Questions about the array below.
1) Give the second smallest entry.
2) Give the largest entry in the last row.
3) Give the 2nd entry, reading row by row.
4) Give the entry in the top-left corner.
5) Give the fifth entry from the end, reading row by row.
6) Give the entry in the top-right corner.
7) Give the entry directly below 144.
8) Give the third entry on the main diagonal.
[[118 106 121 135 139 113 154 126 137 135 134 108]
 [130 135 126 129 140 124 123 117 118 128 117 141]
 [127 128 122 113 119 117 125 116 112 134 103 129]
 [124 121 123 118 124 120 133 113 121 122 127 121]
 [127 129 129 127 129 128 129 126 128 127 128 129]
 [129 128 127 129 130 128 128 127 127 127 127 126]
 [130 104 147 134 136 122 128 127 132 127 124 128]
 [136 132 121 124 135 145 116 115 138 119 123 148]
 [115 122 121 115 119 130 115 126 128 132 112 113]
 [137 136 132 127 136 113 142 122 118 133 135 131]
 [116 149 121 140 133 135 118 152 133 144 139 133]
 [125 120 130 118 131 124 132 113 127 117 127 128]
 [130 134 135 132 122 133 122 134 122 130 127 133]]
1) 104
2) 135
3) 106
4) 118
5) 134
6) 108
7) 117
8) 122

data =
[[146, 117, 147, 141, 112, 145, 146, 149, 146, 145, 117, 116, 119, 115, 148, 139],
 [128, 148, 137, 145, 148, 125, 139, 143, 142, 123, 149, 150, 149, 149, 143, 143],
 [130, 148, 141, 146, 148, 126, 140, 142, 144, 125, 147, 151, 149, 150, 141, 143],
 [130, 151, 140, 146, 150, 132, 139, 140, 143, 130, 147, 149, 150, 148, 145, 148]]
Counting starts at 1.
Read off the entry in the bottom-right corner.
Answer: 148
The entry at row 1, column 2 is 117
The entry at row 1, column 3 -> 147
The entry at row 2, column 1 -> 128
The top-left entry is 146
The entry at row 2, column 3 -> 137
The entry directly below the smallest entry: 148
Read off the entry at row 3, column 2.
Answer: 148
Read off the entry directly below 126.
Answer: 132
The entry in the bottom-left corner is 130
The entry in row 3 and column 1 -> 130
The entry just left of the smallest entry: 141
Read off the entry just right of the smallest entry.
Answer: 145
The entry in the top-right corner is 139
